These are the activations of a small neural network, seen along a few directions. Each row is one input.
Each table varies a few parts of the input and shows all the possible inputs, shuffled.
Descriptions start from the smaller parts, as in this example, which fits no table here: one of 2 separate values, together with either a single point or one of 11 places along a line or (one of 6 places along a line, together with one of 8 places around a ring).
Shared parts are said once, and a part with two or three values counts as separate values.
In the rows, 128 means zero.

Other details of the inputs shift rows strongly along two fixed directions, in all tables alike. That doesn't count.

Rows:
x1: [153 125 160 115 154 126 143 121  91 131 135  81 156 147 128  86]
x2: [138  96 127 130 121 133 130 114 145  93 116 142 120  83 106 121]
x3: [134  99 132 126 119 132 130 121 143  93 109 143 119  86 108 120]
x4: [ 85 160  89 129  90 124 125 150 179 142 113 219  79 143 163 153]
x5: [ 87 143 104 157  97 139 108 151 161 134 124 185  94 140 133 198]
x6: [103 183 121 145 140 131 115 155  98 194 159 113 141 209 158 177]
x7: [ 82 144 105 151  97 138 110 152 159 131 121 181  95 137 134 197]
x8: [135  96 119 121 121 131 125 120 141 102 113 136 126  74 105 128]
x9: [134  97 125 125 123 132 131 115 143  89 110 139 119  82 107 120]
x10: [101 204 117 124 132 119 138 158 117 193 144 158 117 225 192 124]
x11: [ 88 153  95 153 102 132 101 149 163 132 118 174  95 133 135 198]
x12: [134 105 118  99 104 115 147 116 168 105 108 174 104  83 135  76]
x13: [135  93 125 126 120 133 131 115 147  83 109 145 117  74 105 120]
x14: [157 123 159 119 156 127 141 114  91 135 134  81 156 149 125  84]
x15: [107 188 126 147 137 125 114 150 105 185 155 108 136 212 160 169]
x16: [ 95 189 125 147 143 133 121 156  98 179 153 118 132 219 164 172]
x17: [147 128 154 118 153 127 139 120  96 131 128  90 150 146 128  94]
x18: [158 137 149  88 146 110 162 119 108 143 136 112 145 151 157  36]
x19: [157 129 152 113 155 119 136 114  96 132 135  68 158 139 127  86]
x20: [ 87 146  97 158 104 139 108 145 159 132 123 183  94 139 133 199]
x21: [156 126 158 121 155 127 141 117  92 135 136  85 155 150 126  87]
x22: [139  91 118 127 117 132 124 118 148 100 117 143 123  67 101 130]
x23: [150 134 146 118 149 120 133 123 102 132 137  82 152 141 130  99]
x24: [146 126 142 115 152 126 135 122  94 141 138  82 157 136 126 104]
x25: [135  93 128 128 117 131 131 113 146  95 121 138 121  83 106 123]
x26: [152 131 146 121 148 120 132 116 104 139 139  79 152 142 127 100]
x27: [135  93 118 123 119 132 125 121 145  96 113 142 123  67 103 129]
x28: [ 89 153  96 154 102 132 102 151 163 130 119 176  95 132 135 197]
x29: [155 125 154 121 156 127 143 115  93 133 143  81 156 148 128  89]
x30: [135  89 119 121 116 131 126 121 147  95 116 139 124  65 102 128]
x31: [134  89 130 128 111 132 127 114 152  94 112 144 116  78 102 124]
x32: [134  89 131 127 109 132 128 115 152  94 115 145 117  78 103 124]
x33: [ 95 204 117 123 126 116 137 159 119 199 150 155 118 228 196 130]
x34: [153 126 154 116 159 127 145 117  89 127 139  79 157 145 129  85]
x35: [141  90 123 124 118 130 126 118 144 103 122 134 129  71 102 126]
x36: [107 192 123 150 143 126 113 150 103 186 150 111 135 216 160 169]
x37: [ 86 150  97 151  97 131 102 150 165 132 123 172  96 131 135 200]
x38: [153 124 143 119 153 125 134 118  95 143 139  85 158 135 124 102]
x39: [143  99 125 129 117 126 123 113 150  95 115 134 121  77 104 121]
x40: [132  90 119 120 113 131 125 121 147  98 118 139 124  67 103 131]
x41: [145 126 155 117 149 126 140 121  97 133 131  87 150 146 128  95]
x42: [157 121 148 114 155 124 138 115  90 145 143  73 164 136 123  94]
x43: [141  94 123 128 111 126 122 114 157  92 117 138 119  71 103 125]
x44: [145 127 149 118 154 127 141 117  96 129 135  85 151 144 129  96]
x45: [ 86 142  99 156 101 138 109 144 161 132 125 179  94 136 132 198]
Each input here is: one of 5 places around a ring, together with either a single point or (one of 2 separate values, together with one of 4 places along a line).
Q: The inputs of x12 and x4 match in every part but the place on the ring of 5. If x26 is changed in the same way as x12 into x4, which row does it become?
A: x36
Q: Change only the place on the ring of 5 in x41. List by row number the other rows that result.
A: x1, x3, x7, x17
Q: Change only the choice among 2 separate values in x2. List by row number the other rows that result.
A: x13
Q: Change only the place on the line of 4 in x8. List by row number the other rows that result.
A: x9, x11, x17
Q: Change only the choice among 2 separate values in x16. List by row number the other rows that result.
A: x25
